Each row below holds a small network's activations on one input, seen along a few directions.
Each table varies a few parts of the input and shows all the possible inputs, shuffled.
A made-up example of a description, with smaller parts first: one of 6 places along a line, together with either a single point or one of 11 places around a ring or (one of 2 separate values, together with one of 8 places around a ring).
Shared parts are said once, and a part with two or three values counts as separate values.

Other details of the inputs vary at random and push rows far along two fixed directions, the same in every table; ignore that.

A family of inputs:
r1: [ 26   5  -6   7  11 -19   8  15  -4 -22  26  -5]
r2: [ 41  16 -82 -27  37 -40 -19 -39 -23   2 -70 -52]
r3: [ 43  60 -22  23   8 -43  32   2  17 -20  36   1]
r4: [-21 -16  30  12   6  10  10  26   6 -11  52  19]
r5: [-21 -17  38  20  -9  10   7  24  -4  -2  54  37]
r6: [ 32  48  -3  46   3 -12  28   9  15 -13  58  11]
r7: [-28 -42   0 -60 -54  34 -34 -32   2  35 -52 -10]
r8: [106  73 -89 -18  10 -56  -6 -47 -12  14 -45 -51]
r9: [ 26   3   1  15  -5 -19   5  14 -14 -13  28  14]
r10: [ 13  28  -9   7  13 -13  -1   5   1 -18  31   4]
r11: [-36 -31  11  39  -7  22  28  20  11 -17  24  10]
r12: [ 11  22 -23  53  31 -20  47  13  14 -28  42   8]
r13: [-21  -8  41  19  -9  -7   8  21   1  -2  47  32]
r14: [ 50  53 -52  48  51 -59  22  -3 -11 -33  22   5]
r15: [  5  10  17  33 -19  12 -12  14 -20   5  30   9]
r16: [-55 -32  61  28 -31  51 -17  29   3  -4  46  17]
r17: [-25 -15  37  11 -17   5  28  18  22   3  43  19]
r18: [ 52  37 -31  28  19 -43  22  26  -8 -28  26   5]
r19: [-22  14  31  17  -4   3 -13   4  10  -1  31   5]
r20: [-60 -60  15 -57 -36  44 -13 -11  18  45 -37   5]
r21: [ 15  -5 -46 -11   9 -26 -23 -32 -21   2 -52 -15]
r22: [ 69  70 -46  24  19 -46  34  -2  10 -25  38  -1]
r23: [ 15   7 -43 -45  31 -39 -29 -36  10  12 -64 -33]
r24: [  6  13   8   4  17 -27  10  10   7 -12  31   2]
r25: [-45 -21  41   4 -30  31 -18  11  -6   8  32  37]
r26: [ 10  -4 -13  18  26 -12   3  19   8 -25   7 -10]
r27: [ -2   8  15  26  -6  17  -9  18 -10  -3  31  -8]
r28: [-67 -74   5 -27 -31  51 -15 -16  -3  36 -50 -13]
r29: [  9  10 -48 -28  18 -45 -28 -51 -13  16 -66 -17]
r30: [-35 -59   1 -45 -23  22 -49 -21  -6  31 -66  -4]
r31: [-21   5  38  32 -18  19 -13  11  -4   5  47  32]
r32: [-22 -24  18  16 -19  22  32  38  19  -8  32  13]
r33: [ 31  27  -7  26 -16  -4  10   0   8  -6  24  -4]
r34: [-20 -16  89 -54 -13 107  -2 -40 -23  14 -94  -2]
r35: [  7 -12  13  16 -10   1   5  24 -21   0  30  12]
r36: [ 35  27 -21   9  -7 -17  -8   3 -25  -4   8  -2]
r37: [ 16 -12 -42 -30  22 -11 -23 -13  -7  10 -53 -38]
r38: [-26 -11  32  23 -15  23   0  33   1 -24  48  14]
r39: [ 21  16 -30   6  43 -27   2   2  11 -16   1 -10]
r40: [-23  -6  91 -57  -3  96  -2 -52 -10  11 -84  14]
r41: [ 37  16 -39   2   5 -17  32  16   3   0   0 -18]
r42: [-46 -40  10 -63 -27   8 -39 -23  -1  44 -58   3]
r43: [-39 -17  38  35   6   2   6  29  14  -8  33  29]
r44: [-28 -41  -3 -57 -51  39 -30 -27  -7  44 -52 -17]
r45: [-12  -4  13  12  -9  18  -3  25 -11 -11  29  -2]
r46: [-19 -27  29  16  -4  20  10  37  -8  -8  43   4]
r47: [ 58  62 -43  21  31 -62  51  12  23 -21  25  -8]
r48: [ 15   4 -36 -30  12 -29  -2 -31  24  18 -49 -22]
r49: [-44 -12  35  14   7   6  17  40  19 -12  41  15]
r50: [-70 -26  61   6 -23  33 -10  24  12  -3  42  24]
r51: [-13 -34 -14 -46 -21  12 -29  -7 -20  35 -52 -11]
r52: [-12 -22 -30 -74   3  -1 -35 -30   1  31 -64 -21]
r53: [-64 -51  45  22 -12  47  19  31  31   4  36  27]
r54: [  3   7 -50 -35  31 -40 -25 -47  -2   8 -66 -33]
r55: [-14  -5  29  28 -26  13  -4  27 -10 -16  44  28]
r56: [ -4  38 108  13  20  66  45  -8   2 -32 -11  28]
r57: [ 37  33 -43 -41   9 -25 -44 -51  -7  21 -44 -29]
r58: [ 37   7 -60 -50  16 -26 -18 -16 -14  15 -59 -43]
r59: [  1   8 -14 -50 -21 -20 -44 -43 -11  28 -48  -3]
r60: [ -3  16 106  13   6  88  39   0  -8 -36 -16  26]
r61: [ 30  16 -31  -3  21 -26   9  16   1 -20   1 -15]
r62: [ 90  55 -76  30  44 -58  40   6   6 -23   0 -33]
r63: [-20 -20  31  15 -14  18  30  22  17   1  53  25]
r64: [ 21   4 -16  31  19 -14   6  23 -10 -11   9  -1]
r65: [-13 -44 -21 -44 -18  14 -20 -25  14  27 -65 -21]
r66: [27  1 -8 13 -7 -5 31 18 -1 -1 28 -6]
r67: [ 42  19  -7  34   2 -22  44  26   9 -26  53   6]
r68: [ -9  22  29  26 -14  -6 -14   1  -1   5  31  20]
r69: [ 15   9 -38  20  33 -26   5  -2  -7 -29  -6 -19]
r70: [-60 -49  -4 -44 -19  17 -21 -43  13  38 -66 -12]
r71: [-61 -54  -8 -47   1  25 -42 -37  -4  27 -61 -13]
r72: [ 22  12 -39  30  23 -26   5   0 -25 -12  -7 -10]
r73: [ 34  10 -53 -37  23 -37 -31 -39  -6  18 -60 -14]
r74: [-29   7  43  33 -25  18  13  12  23   5  49  19]
r75: [-43 -29  30   2 -12  22  -1  26   2   9  24  32]
r76: [ 39  44   3  56  -2 -20   4  18 -11 -24  53  15]
Each input here is: one of 4 places along a line, together with either a single point or (one of 3 separate values, together with one of 6 places along a line).
Q: Changing only the place on the line of 4 turns r34 into r60. The same change can be made to r35. Which row results?
A: r9
Q: Which other rows does r28 become when the place on the line of 4 takes its other values? List them by row number.
A: r11, r12, r70
Q: Which other rows does r31 become when the place on the line of 6 takes its other values? List them by row number.
A: r5, r14, r25, r73, r75
Q: Which other rows does r6 become when the place on the line of 4 takes its other values? List them by row number.
A: r8, r33, r74
Q: Which other rows does r51 become when the place on the line of 6 takes its other values? List them by row number.
A: r15, r35, r36, r64, r72

A family of inputs:
r77: [ 57  24 -57 -59   0 -28 -52 -58 -31  23 -83 -38]
r78: [-83 -83  -6 -18 -50   5 -49  16   7  45  18   7]
r79: [-16 -41 -15 -66  -8  25 -49 -44 -20  30 -97 -29]
r80: [-11 -16  19  24   5  27  20  28  -8 -16  17   4]
r81: [ 33  52   3  22  16 -32  18   2   8 -18  34  12]
r82: [ 24 -16 -42 -65  -6   2 -18 -44  -8  29 -91 -36]
r83: [ 37  49 -15  34  51 -35  26   1   4 -35  16   1]
r84: [-31 -30  30 -31 -44  40 -12  -7   7  31 -12   4]
r85: [-18  10  37  21  -1   9  -4   5   1  -7  31  24]
r86: [  4  23  13  21  29 -12  29  11  17 -22  20   9]
r87: [  4   6 -10  -6  23  -5 -11 -18 -11  -7 -35 -10]
r88: [  0 -19 -78   2  15 -60 -11  11  10   7   6 -20]
r89: [ 37  31 -15  25  22 -14  46  16  14 -23  20  -7]
r90: [-57 -29  66   4 -38  46   8  18  18  10  39  32]
r91: [-79 -52  70   4 -22  61  21  23  25   3  24  28]
r92: [ 49  37 -12  30   7 -15  15  17 -17 -20  32   0]
r93: [ 48  59 -13  39  26 -36   6   2 -15 -29  28   4]
r94: [  1  -4  24  19 -24  22  15  23  -2  -2  33  13]
Q: Changing only one part turns r81 into r86. The same change can be made to r78. Which row results?
A: r88
Q: What is each input in this table made of?
A: one of 2 separate values, together with either a single point or one of 8 places around a ring
Q: Which other rows does r92 become when the place on the ring of 8 takes its other values? List them by row number.
A: r77, r81, r84, r85, r90, r93, r94

A family of inputs:
r95: [-28 -13   6  37 -13   0  10  21   2   0  48  22]
r96: [-21 -22 -25 -20   4  -6  -9 -19  21  15 -37 -22]
r97: [  0  12  39  39 -16  13  18  14  -1 -13  42  32]
r98: [ -17  -36   -1  -81  -21   32  -42  -69  -10   43 -120  -16]
r99: [ 50  35 -72   7  41 -55  18 -22  -4 -10 -25 -22]
r100: [-19 -16  26  22  21  10  14  32   4 -18  32  16]
r101: [-22 -37 -17 -77 -27  -8 -59 -34 -11  43 -66 -11]
r102: [ -1 -14 -10 -35  -8  -9 -36 -13  -9  23 -19  -2]
r103: [ 57  37 -54 -12  46 -63   9  -8  -6 -22 -24 -21]
r104: [-14   5  33  21 -15  19 -12  10 -10   4  20  11]
r105: [ -7  18  45   8 -16  16  21  13  15  -4  47  23]
r106: [-17   1  26  41  18  22  13  26  -4 -34  36   9]
r107: [-12  11  38  46  16  24  19  26  -4 -23  26  11]
r108: [ 85  39 -68  -4  25 -36  33  -1  -4 -15 -22 -36]
r109: [ 87  45 -63   2   2 -45  20   2  -8  -7   7 -28]
r110: [-28 -10   2  26 -15  -5   1  17  23   4  40   7]
r111: [-13  12  46  12   8  26  38  17  20 -17  30  17]
r112: [-81 -65  50 -32 -50  65 -57 -10 -13  30 -17  10]
Q: What is each input in this table made of?
A: one of 2 separate values, together with either a single point or one of 8 places along a line
Q: Which other rows agree with r97 in the choice among 2 separate values? List them by row number.
A: r95, r101, r102, r104, r105, r109, r110, r112

A family of inputs:
r113: [-71 -50  50  36 -16  39   6  41   4  -9  46  30]
r114: [ 61  53 -46  34  23 -62  21  13   7 -22  45  -3]
r115: [ 90  87  15  19  54 -12  58  -2  -6 -51   0   1]
r116: [  0  11  71  30 -31  60  28  21  -6 -11  39  26]
r117: [-69 -51  46  29 -26  36  17  42  18  -1  52  29]
r118: [ 25  -5 -65 -54   3 -28 -20 -41   1  28 -65 -35]
r119: [ 41  40 -35  38  30 -49  15  12  -6 -23  29   0]
r120: [ -92  -94   23 -100  -72   52  -81  -41   -1   79  -73   -6]
r121: [ 41  33 -40  37  38 -40  24  15  -3 -30  25  -8]
r122: [ 24  -7 -63 -55   3 -27 -20 -36   4  26 -68 -41]
r123: [ 11 -10 -51 -58 -12 -27 -33 -43  -1  39 -63 -25]
r124: [ 26  21 -27  38  33 -27  24  25   1 -30  26  -9]
r125: [ 11  -3 -42 -59 -10 -25 -58 -45 -18  33 -60 -24]
r126: [-52 -33  43  33 -16  23  -8  34   1  -5  52  29]
r127: [-48   7 119  29   0  86  26   4   4 -23  15  39]
Q: What is each input in this table made of?
A: either one of 3 separate values or (one of 2 separate values, together with one of 6 places along a line)
Q: Which other rows does r118 become when the choice among 2 separate values takes its other values? List them by row number.
A: r121

A family of inputs:
r128: [-11 -28   2 -73 -51  30 -19 -66   7  61 -92   2]
r129: [-23 -28 -10 -57 -35  55 -41 -60 -12  37 -93 -45]
r130: [-69  -5  69  53  10  54  28  19  25 -27  41  15]
r131: [-68 -45  94  42   7  48  45  32   5 -15  30  54]
r132: [ 90  77 -17   1  27 -46  49  27   7 -34  40  -4]
r133: [  3   8  -4  42 -16 -36  19  44  22   4  68   4]
r134: [ 49  52 -69  38  58 -90  21  10   6 -48  26  -8]
r135: [ -9 -17  52  19  -1  45  29  60 -14 -31  41  14]
r136: [ 60  79 -20  38  72 -32  29   2  19 -53  25 -26]
r137: [ 91  67 -17  30  20 -53  68   1   3 -19  27  15]
r138: [  6  11 -18  28 -16 -38  23  33  19 -16  69  16]
r139: [ 20  46  13  45 -12   6  49   2  24 -14  42  16]
r140: [-84 -24  81  58  -1  65  32  19  23 -20  34  38]
r141: [ 10  -4 -73 -48  32 -56 -31 -51  -6   7 -54 -24]
r142: [ 12   8 -66 -27  34 -56 -40 -27   0  35 -68 -36]
r143: [ 27  45  20  23   2  11  29  19  30 -20  60  -7]
r144: [ -56  -79   56 -103  -64   64  -30  -23    2   63  -74   17]
r145: [ -41  -83   30  -68  -46   65  -28  -41  -30   54 -101    0]
r146: [ 62  29 -40 -58  49 -44  -1 -40 -12  -3 -90 -16]
r147: [-70 -65  44  60 -33  37   2  70   0   2  64  14]
r148: [-38  -8  55  53  17  31  44  14  13 -22  19  43]
r149: [ 40   3 -71 -51 -18 -58 -37 -34  14  35 -43 -28]
r150: [ 57  57   6   8  16 -15  36  26  18 -27  55 -10]
r151: [-74 -67  36  47 -35  40   6  62  -3 -17  68  28]
r152: [ 85  61 -37  62  29 -26  57   2 -15 -37   9   3]
r153: [ 56  66 -10 -50 -21 -41 -79 -72 -37  31 -41   3]
r154: [ -2  -5  45  29   5  47  23  52  -5 -33  52  -4]
r155: [-75   0 115  50  -4  39 -44  17 -26 -19  60  66]
r156: [-64 -30  12  33  24   5  14  28   8 -22  64  35]
r157: [ 65  43 -64 -13   6 -11  -1 -58 -17   4 -75 -39]
r158: [ 85  96  -6  58  24 -46 -27  -6 -57 -40  42  14]
r159: [ 60  40 -80  42  36 -51  27  16 -20 -37  55  -5]
r160: [  52    3 -100  -39   10  -50  -27  -41  -27    7  -46  -38]
r161: [-72 -85  -6 -92 -65  26 -56 -43   6  66 -45  -1]
r162: [ 59   2 -94 -27   6 -54 -39 -27 -14  13 -58 -44]
r163: [-36 -16  22  42 -26   0  10  55  24  24  69  18]
r164: [ 46  42 -54  51  58 -81  15  20  16 -41  32  -6]
r165: [-75 -80 -11 -95 -60  33 -55 -44   4  69 -40   4]
r166: [ 53  53 -52 -56 -13 -19 -12 -74  13  28 -68 -48]
r167: [-91 -87   8 -61 -25  16 -69 -27   6  60 -81 -20]
r168: [-71 -32  93  21  17  63  16  50  19 -28  51  19]
r169: [ 73  40 -60 -41  19  -6 -24 -45 -11   1 -65 -64]
r170: [-49 -44  20  58 -18  27  -1  65  -3  12  52   9]
r171: [-55 -95  45 -83 -48  80 -37 -14 -26  46 -91   5]
r172: [-26  -4  59  12  32  22  29  46   6 -36  31  21]
Q: What is each input in this table made of?
A: one of 3 separate values, together with either a single point or one of 6 places along a line or one of 8 places around a ring
Q: Changing only the choice among 3 separate values turns r168 into r150. The same change can be made to r134. Which row results?
A: r138
Q: Changing only the choice among 3 separate values turns r156 into r165. The same change can be made to r141. Which row results?
A: r161
Q: Which other rows does r145 become when the place on the ring of 8 takes its other values? List them by row number.
A: r129, r135, r152, r154, r157, r169, r171
Q: Start at r159 and move only the place on the line of 6, one step at a time. The first step leads to r160. Which rows follow, in order?
A: r151, r162, r147, r170
Q: Which other rows does r136 become when the choice among 3 separate values takes its other values? List them by row number.
A: r143, r169
